These are the activations of a small neural network, seen along a few directions. Each row is one input.
In each table, some parts of the input vary, and every possible input appears once, in random order.
A made-up example of a description, with smaller parts first: values(2) and (point or ring(9) or (line(4) and ring(5))).
Shared parts are said once, and a part with two or three values counts as separate values.
In the rows, zero is written as 128.

Other details of the inputs vary at random and push rows far along three fixed directions, the same in every table; ignore that.

A family of inputs:
row 1: [155 174 109 138 189 105 141  89 153 103 101 138]
row 2: [ 85 169 200 168  98  84 147 147 121 147 175  95]
row 3: [132  66 129  82 126 156 119 136  99 182 155 112]
row 4: [108 131 142 134 162 144 151  70 111  96  60 159]
row 5: [164  96  91 124 136 165 106  78 141 139  99 158]
row 6: [118 191 134  58 211  77 142 164  81  82 137 152]
row 7: [162  96  88  63 162 148 112 125 119 111 108 173]
row 8: [126 155 143 117 192  98 182  71 118 132 111 109]
row 9: [107 183 165 154 135  92 117 205 137  94 164 137]
row 10: [157  68 114  97 124 147 111 142 118 180 157 127]
row 11: [115 168 134  93 214 111 148 135  90  91 108 152]
row 12: [104 172 113 214  93 130 168  84 163  96  87  89]
row 13: [179 108  73  71 161 142 101 110 129 134 122 156]
row 14: [119  61 128  77 120 170  96 149 106 128 103 138]
row 15: [127 182  84 119 114 105 136 170 115 109 168 104]
row 16: [126  82 160 156  66 130 113 142 155 169 148 100]
row 17: [121 138 146 161 133 126 134 117 160  92  90 142]
row 18: [112 112 156 164 126 134 181   8 146 141  63 114]
row 19: [160  83  95 120 124 171  89 121 144 150 120 142]
row 20: [114 165 102 148  76 125 118 187 115 123 180 102]
row 21: [124  88 160 161  60 134 112 135 141 173 156 117]
row 22: [122 179 169 139 119  57 139 170 134 140 189 108]
row 23: [136 111  68 102  88 159  97 204 105 145 184 104]
row 24: [ 99  95 171 212  42 164 110 111 173 116  88 143]
Each input here is: values(4) and (point or line(5)).
Q: The inputs of row 19 and row 5 match in every part but the values(4) part. If row 3 is changed in the same way as row 19 into row 5, which row does it become?
A: row 2
Q: Which other rows does row 13 become when the line(5) part takes its other values? List them by row number.
A: row 6, row 7, row 18, row 22
Q: Which other rows agree with row 1 in the values(4) part? List them by row number.
A: row 8, row 12, row 14, row 16, row 17

A family of inputs:
row 25: [115 126 151 172  62 124  96 148 156 127 133 133]
row 26: [ 99 127 153 167  70 142 114 163 140 127 144 118]
row 27: [142 108 122 102 163 142 139  93 120 138 112 148]
row 28: [127 125 149  80 130 102  89 238 101 153 210 122]
row 29: [135 107 114 102 155 143 136  90 117 119  92 144]
row 30: [133 179 140  77 180  71 134 177  96 123 179 129]
row 31: [117 167 155 179 135 107 163  92 148 124 121 121]
row 32: [148 117  90 119 153 154 146  88 124 131 109 141]
row 33: [117 121 151 165  62 122 103 155 167 122 135 125]
row 34: [103 160 163 180 147 112 151 107 145 104  97 129]
row 35: [142 175 126  99 188  80 136 179 105 133 181 125]
row 36: [140 107 120  94 155 134 141  88 118 137  99 136]
row 37: [ 96 127 150 158  63 133 116 160 138 125 134 106]
row 38: [133 111 114  95 152 142 137  98 115 120  94 139]
row 39: [147 117  88 112 147 142 144  92 120 129 110 132]
row 40: [151 109 106 107 151 135 144  82 121 142 111 132]
row 41: [152 106 106 112 153 138 143  78 121 140 111 135]
row 42: [152  63 106  93  87 161  92 155 146 136 131 129]
row 43: [115 171 136 182 127 107 159  97 142 109 116 117]
row 44: [135 112 116 104 162 149 136 101 118 121 104 152]
row 45: [144  63  97 115  98 174  98 150 124 162 137 125]
row 46: [143 189 121  97 186  96 117 186 102 107 174 127]
row 47: [138 118  95 106 151 145 138 100 115 117 100 140]
row 48: [136  73  98  98  92 172  81 133 136 161 138 113]
row 49: [133 174 140  82 180  74 131 174  97 122 180 132]
row 50: [118 178 148 185 132 115 137 100 149 106 101 137]
row 51: [105 170 143 178 129 111 155 102 139  96 104 125]
row 52: [143  62 113  93  86 160 105 134 121 170 139 116]
row 53: [107 167 146 188 140 117 154 111 145 102  98 125]
row 54: [105 125 142 166  60 131 122 149 143 138 141  98]
row 55: [ 95 113 170 163  71 131 109 149 139 126 133 118]
Q: What is each input in this table made of?
A: point or (line(5) and (point or ring(5)))
Q: A walk changes only the ring(5) part. It starts at row 36 and steps to row 52. List the rest of the walk in order.
A: row 54, row 37, row 38

A family of inputs:
row 56: [139  54 120 174  46 165 108 115 153 158 122 123]
row 57: [106 158 154 160 108 101 130 140 128 156 151  92]
row 58: [138 148 116  80 212 108 122 123 100 116 113 153]
row 59: [103 169 123 165  99 113 138 178 121  95 139 124]
row 60: [154  76 105  56 182 173 133  95  83 151 122 151]
row 61: [181  76  72  60 176 166 111 119 133 132 103 155]
row 62: [141 150 119  61 193  98 135 114 107 103 120 164]
row 63: [ 99 176 126 144  82 113 123 160 130  89 141 116]
row 64: [129 153 125 163 161 102 192  64 128 131  98 128]
row 65: [ 96 172 129 169 102 139 128 160 129  98 146 120]
row 66: [164  79  90  61  87 141  78 169 117 160 183 129]
row 67: [111 154 156 161 176 129 156  68 141 101  85 157]
row 68: [ 98 150 183 132  98  93 138 137 122 125 146 109]
row 69: [114 156 155 150 174 112 163  64 115 121  80 118]
row 70: [127 153 153 170 106 102 123 168 145 115 140 141]
row 71: [106 159 158 158 114 113 143 142 129 152 172 107]
row 72: [127 138 140  77 154  87 108 221  92 123 186 151]
row 73: [125  56 132 146 130 180 139  42 166 122  36 141]
row 74: [176  91  79  76 177 176 108 108 119 137 114 175]
row 75: [117 174 101 162 160 131 173  86 148  72  71 118]
row 76: [127 152 140 163 111 102 131 150 163 125 155  97]
row 77: [116  61 138 142  34 162 117  90 149 174 119 107]
row 78: [125 136 149  60 157  95 123 214  94 136 194 104]
row 79: [130  68 135 165  58 178  73 124 159 153  96 129]
row 80: [148  66 100  55 113 149 105 183 113 182 181 103]
row 81: [124 166 156 145  96  97 111 155 153 110 143 135]
row 82: [124 167 141 172 112  97 113 145 142 133 153 102]
row 83: [140 172  66  91 192 128 132 131  91  95 114 135]
row 84: [133  66 126 174  57 186 100 102 160 162 129 122]
row 85: [122 145 151 148 171 106 186  74 111 113  88 136]
Q: What is each input in this table made of?
A: values(5) and (point or ring(5))
Q: Which other rows does row 66 become when the values(5) part takes its other values? List them by row number.
A: row 56, row 76, row 82, row 84
Q: Which other rows agree with row 58 in the values(5) part? List them by row number.
A: row 57, row 69, row 79, row 82, row 83
Q: Which other rows does row 78 become when the ring(5) part takes its other values? List them by row number.
A: row 61, row 73, row 76, row 80
Q: Which other rows does row 59 become when the values(5) part takes its other values? List them by row number.
A: row 63, row 65, row 75, row 83
